These are the activations of a small network on made-up records, seen along a few directions, one row for each record.
After each row come some of the record's fields: V, W, B, K, C.
A field that a record lacks is written none.
Other fields move the rows too, some of them a lot.
(in the rows, 500 means zero)
Random noise pushes rows far along 2 fixed directions. That doesn't count. These rows show it; they differ only by the noise:
401 347 410 557 683 240 335 331 458 287 496 637 255 513
496 301 354 637 792 332 540 536 371 655 494 588 412 652
344 352 421 495 602 213 245 254 480 133 479 655 235 466
379 342 407 529 648 239 311 316 457 249 484 640 271 506

639 591 460 821 749 659 836 653 496 845 572 404 300 578 : {V: none, W: w1, B: b2, K: none, C: c2}
353 461 451 311 319 474 418 452 488 351 421 549 644 466 : {V: none, W: w3, B: b1, K: k1, C: c1}
428 570 547 483 425 616 545 465 423 420 430 496 543 403 : {V: none, W: w3, B: b1, K: none, C: c1}
458 479 370 533 456 673 736 665 362 711 421 427 646 640 : {V: none, W: w4, B: b1, K: none, C: c2}
529 382 438 571 690 181 309 344 577 313 568 609 183 537 : {V: v2, W: w3, B: b2, K: none, C: c1}
418 363 394 397 441 469 493 565 378 555 428 527 704 625 : {V: none, W: w4, B: b1, K: none, C: c2}
440 585 660 339 278 449 228 281 606 60 503 516 428 287 : {V: v4, W: w4, B: b1, K: k1, C: c2}
482 440 534 459 531 389 382 414 456 368 472 563 471 468 : {V: v4, W: w4, B: b1, K: none, C: c2}
432 543 560 266 217 392 195 321 679 109 530 521 492 396 : {V: v4, W: w2, B: b1, K: none, C: c2}
713 517 492 673 700 567 725 714 528 935 590 411 543 618 : {V: v3, W: w1, B: b1, K: none, C: c1}
341 512 476 324 235 417 247 301 622 83 481 538 427 425 : {V: none, W: w1, B: b2, K: none, C: c2}
540 433 448 641 652 663 790 683 289 886 414 468 652 591 : {V: none, W: w3, B: b1, K: none, C: c1}
497 661 614 681 644 561 601 385 514 412 510 513 205 305 : {V: none, W: w3, B: b1, K: k2, C: c1}
435 389 380 474 454 539 581 571 368 605 405 509 666 608 : {V: none, W: w3, B: b2, K: none, C: c1}
395 559 594 428 348 577 399 372 481 253 450 508 513 368 : {V: none, W: w4, B: b2, K: none, C: c2}
545 530 555 585 594 632 633 583 405 677 506 476 564 469 : {V: none, W: w3, B: b1, K: k1, C: c1}
526 473 428 485 472 510 553 578 464 585 485 478 571 595 : {V: v2, W: w3, B: b2, K: none, C: c1}
496 474 410 476 412 641 632 621 401 661 420 440 683 607 : {V: none, W: w2, B: b2, K: none, C: c1}
562 661 571 844 774 770 866 628 404 821 515 426 364 436 : {V: none, W: w3, B: b1, K: k1, C: c1}
573 344 461 491 653 251 362 471 570 542 549 563 475 579 : {V: v3, W: w1, B: b1, K: k1, C: c1}
358 328 182 543 437 690 800 735 249 812 321 437 736 785 : {V: none, W: w3, B: b2, K: none, C: c1}
493 670 623 575 482 706 661 493 445 510 455 461 475 333 : {V: none, W: w3, B: b1, K: k1, C: c1}
604 598 580 549 449 686 605 603 531 661 534 395 600 492 : {V: v4, W: w2, B: b2, K: none, C: c2}
537 644 576 702 640 643 691 494 491 572 529 462 293 372 : {V: none, W: w3, B: b1, K: k1, C: c1}
649 531 479 638 649 575 709 673 521 853 571 447 504 600 : {V: none, W: w1, B: b1, K: none, C: c2}
544 565 620 376 335 556 423 465 544 415 488 466 626 390 : {V: v3, W: w1, B: b1, K: none, C: c1}
492 575 582 745 734 651 694 498 372 613 462 498 351 386 : {V: none, W: w3, B: b1, K: k1, C: c1}
477 498 416 550 529 499 568 494 452 478 480 509 396 540 : {V: none, W: w3, B: b2, K: none, C: c1}
553 605 547 499 381 604 502 529 617 508 549 409 527 478 : {V: v3, W: w1, B: b2, K: none, C: c1}
519 540 550 461 441 552 489 489 491 478 483 486 556 458 : {V: none, W: w2, B: b1, K: k1, C: c1}
393 471 473 325 353 433 380 431 512 320 453 548 561 492 : {V: none, W: w4, B: b1, K: k2, C: c2}
582 492 502 570 631 368 458 471 541 476 575 540 366 524 : {V: v4, W: w4, B: b2, K: none, C: c2}
515 508 638 380 493 244 181 277 665 153 584 586 322 326 : {V: v4, W: w2, B: b1, K: k1, C: c2}
591 480 372 657 628 598 752 713 437 852 513 421 529 691 : {V: v2, W: w3, B: b2, K: none, C: c1}
516 484 447 375 384 532 522 598 518 609 489 481 707 582 : {V: none, W: w2, B: b1, K: k1, C: c1}
570 615 580 743 670 644 668 528 529 645 568 434 332 416 : {V: none, W: w1, B: b1, K: k1, C: c2}

Here are new rows. What are their fields?
365 506 461 537 488 650 654 503 314 501 351 496 534 447 : {V: none, W: w3, B: b1, K: k1, C: c1}
525 385 327 612 664 387 583 561 453 630 519 536 365 669 : {V: none, W: w3, B: b2, K: none, C: c1}
465 502 424 505 481 484 540 511 514 505 502 512 481 534 : {V: none, W: w3, B: b1, K: none, C: c1}
395 382 462 452 510 467 443 466 358 449 415 564 595 514 : {V: none, W: w3, B: b1, K: k1, C: c1}
403 584 517 542 474 477 427 320 528 199 496 537 272 370 : {V: none, W: w3, B: b2, K: none, C: c1}
539 477 442 561 588 399 486 496 530 484 552 517 361 572 : {V: v4, W: w4, B: b2, K: none, C: c2}
418 500 479 363 373 488 440 477 492 388 465 529 580 500 : {V: none, W: w4, B: b1, K: k1, C: c2}
451 461 485 610 617 419 463 380 476 385 492 562 305 457 : {V: none, W: w3, B: b2, K: none, C: c1}
458 520 541 346 329 373 250 358 629 184 542 540 451 448 : {V: v4, W: w4, B: b2, K: none, C: c2}
477 542 489 449 372 618 544 529 478 509 451 453 602 500 : {V: none, W: w2, B: b1, K: none, C: c1}
514 484 417 467 399 628 612 630 447 668 454 435 684 615 : {V: none, W: w2, B: b2, K: none, C: c1}
411 301 320 360 421 558 580 670 331 727 363 487 845 692 : {V: none, W: w2, B: b1, K: k1, C: c1}
454 576 568 467 431 576 460 443 522 401 480 487 502 404 : {V: none, W: w2, B: b1, K: k1, C: c1}
478 318 369 455 577 413 518 568 390 649 422 544 661 643 : {V: none, W: w2, B: b1, K: k1, C: c1}
529 535 453 620 561 599 671 597 468 682 511 462 493 558 : {V: none, W: w3, B: b2, K: none, C: c1}
525 504 482 561 578 582 607 593 460 686 496 471 563 549 : {V: none, W: w2, B: b1, K: k1, C: c1}
543 502 538 358 400 456 411 546 583 501 533 487 628 517 : {V: v4, W: w4, B: b1, K: k1, C: c2}
509 540 614 466 497 562 524 496 450 514 473 506 564 414 : {V: none, W: w4, B: b1, K: k2, C: c2}
